A small network was shown many inputs. Here are its activations along a few directions, one row for each input.
Each table varies a few parts of the input and shows all the possible inputs, shuffled.
A made-up example of a description, with smaller parts first: values(3) and (point or ring(11) or (line(6) and ring(8))).
Shared parts are said once, and a part with two or three values counts as separate values.
In the rows, zero is written as 128.

Other details of the inputs shift rows strongly along two fixed directions, in all tables alike. That doesn't count.

Table:
row 1: [109 135 106 114 180 139  99 171 157 105 154 181]
row 2: [149 156 148 159  98 106 155  88  89 139  98  67]
row 3: [127 125 136 153 121 150 138 111 115 143 106 103]
row 4: [155 135 146 121 151 107  88 123 132 123  95 110]
row 5: [131 157  28 170 111 150 189 159 137 140 120 143]
row 6: [126 116 171 131 137 139  93 102 126 130 114 106]
row 7: [137 141 129 143 118 111 147 122 115 135 134  84]
row 8: [155 124 133 171  84 101 139  80  72 158  78 101]
row 9: [170 129 129 128 106 116 156  80  93 159  85  69]
row 10: [133 135 203 120 154  85  78  89 125 116 140 108]
row 11: [162 148 116 162 122 109 132  91  93 140  60  80]
row 12: [108 105 128 105 137 149 101 179 131 101 167 189]
row 13: [128 151  23 155 111 156 181 174 127 141 117 120]
row 14: [ 69  86 126  82 130 107 127 180 154  94 148 182]
row 15: [107 146  25 189  79 190 230 161 136 163 137 136]
row 16: [147 132 109 178  89 142 175  99 101 173  78  65]
row 17: [107 136 102 110 172 141  92 169 159 104 156 177]
row 18: [134 119 121 150  96 117 124 111  94 141 113 130]
row 19: [129 120 211 122 147 122  67  88 136 131 112 120]
row 20: [137 124 128 148  93 120 128 115  95 141 108 135]
row 21: [163 113 128 157  81 102 131  95  80 155  82  83]
row 22: [101 115 130 124 146 162 110 154 175 121 172 168]
row 23: [143 136 148 163  94 140 141  83  99 154  74  74]
row 24: [115 137 108 107 167 149 100 175 151  97 144 169]
row 25: [152 113 195  86 159 112  82  84 117 118 117 114]
row 26: [125 132  50 167  67 153 191 161 116 145 136 160]
row 27: [147 138 112 173  79 146 172 101 103 171  76  66]
row 28: [157 130 174 122 162  87  56  91 148 115 104 124]
row 29: [100 131 136 112 168 139 125 173 145  97 191 158]
row 30: [146  98 192 117 131  97  60  97 101 116 112 124]
row 31: [126 156  14 147  69 182 240 155 127 155 141 141]
row 32: [ 85 124 104 132 148 179 138 173 156 127 171 175]
row 33: [118 119 118  84 151 149 118 149 167 112 182 176]
row 34: [115  99 126 102 138 142 102 187 140 110 170 181]
row 35: [123 139 108 116 160 137 102 167 172 105 151 180]
row 36: [140 146 137 141 115 113 151 126 116 135 129  89]
row 37: [ 98 144 137 115 153 135 125 165 149 106 187 163]
row 38: [121 116 124  70 155 157 120 169 155 113 174 163]
row 39: [138 104 201 116 152 119  65  98 139 132 115  98]
row 40: [115 114 179  89 159  59  82 104 150 100  72 111]
row 41: [137 135 206 127 158  83  88  88 121 120 134 108]
row 42: [ 90 114 135 128 101 112 164 111 137 136  80  93]
row 43: [113 132 101 109 170 146  96 172 151  98 149 164]
row 44: [159 159 146 171  88  93 161  76 107 149 101  74]
row 45: [117 161  52 172  88 144 211 150 130 141 158 121]
row 46: [118 124  47 163  84 161 191 168  92 140 132 147]
row 47: [149 138 182 116 164  95  56  97 132 115  96 127]
row 48: [113 122 126  73 154 164 119 161 146 104 171 171]
row 49: [136 129 204 115 155  92  79  96 120 107 137  99]
row 50: [150  98 161 127 127 103  95 120 106 132 116 124]
row 51: [107 122 119  80 156 155 115 151 150 113 179 175]
row 52: [157 152 144 173 102  90 161  77 108 148 107  77]
row 53: [ 75 102 123  51 148 121 145 162 169  96 152 164]
row 54: [160 115 194  95 153 100  85  75 138 125 124 125]
row 55: [159 109 187  82 149 105  79  86 125 128 118  98]
row 56: [134 133 139 157 104 142 138 104 138 149 110 115]
row 57: [125 126  47 172  77 149 194 159 114 147 139 158]
row 58: [103 117 208  94 142  51 111  97 140 102 108  92]
row 59: [109 127 126  78 153 157 119 155 151 113 174 180]
row 60: [109 127 132 112 165 130 129 177 151 108 189 146]
row 61: [113 118 117  78 153 161 118 154 142 107 171 161]
row 62: [133 143 108 181  81 144 166  83  98 170  81  78]
row 63: [109 121 123  83 164 153 121 153 149 114 177 179]
row 64: [125 128  41 171  67 150 190 154 113 148 137 151]
row 65: [170 143 113 159 122 102 133  98 102 149  62  72]
Description of these inputs: values(5) and (point or (values(3) and line(4))).
Changing only the values(5) part turns row 14 into row 58. The same change can be made to row 8. Which row results? -> row 41
Changing only the values(5) part turns row 46 into row 11. The same change can be made to row 12. Which row results? -> row 24
Which other rows does row 41 become when the values(3) part takes its other values? List them by row number. -> row 10, row 37
Which other rows agree with row 61 in the values(5) part? List them by row number. -> row 9, row 25, row 31, row 33, row 38, row 48, row 51, row 53, row 54, row 55, row 59, row 63
Which other rows does row 32 become when the values(3) part takes its other values? List them by row number. -> row 19, row 62
Which other rows does row 28 become when the values(5) part takes its other values? List them by row number. -> row 22, row 33, row 45, row 64

Table:
row 66: [165 128 177 144 121 105  97  72 101 144  92  89]
row 67: [155 174  16 217  40 148 248 105  73 184  64  63]
row 68: [ 80 137  58 117 104 153 218 180 142 124 166 141]
row 69: [163 124 187 125 139  83  76  70 113 130  72  89]
row 70: [114  98 174  85 174 137  59 157 158  99 181 189]
row 71: [119 139  82 133 133 156 147 164 140 126 153 154]
row 72: [ 81 109 165  65 171 122 110 164 175  90 185 164]
row 73: [120 123 100 139 115 151 142 151 126 132 145 152]
row 74: [162 125 188 129 138  78  75  72 112 129  74  91]
row 75: [ 86 130  99 112 118 132 184 162 144 118 158 135]
row 76: [112 120 146  95 180 142  79 163 168 100 173 177]
row 77: [161 118 178 141 113 105  97  71 101 145  86  95]
row 78: [163 129 178 149 121 102  96  74 103 143  91  89]
row 79: [120 137  78 149 114 166 162 156 127 139 144 141]
row 80: [119 129  96 119 139 139 130 159 138 118 137 152]
What do these inputs look like to the network? -> values(3) and (point or line(4))
Changing only the values(3) part turns row 75 into row 72. The same change can be made to row 74. Which row results? -> row 69
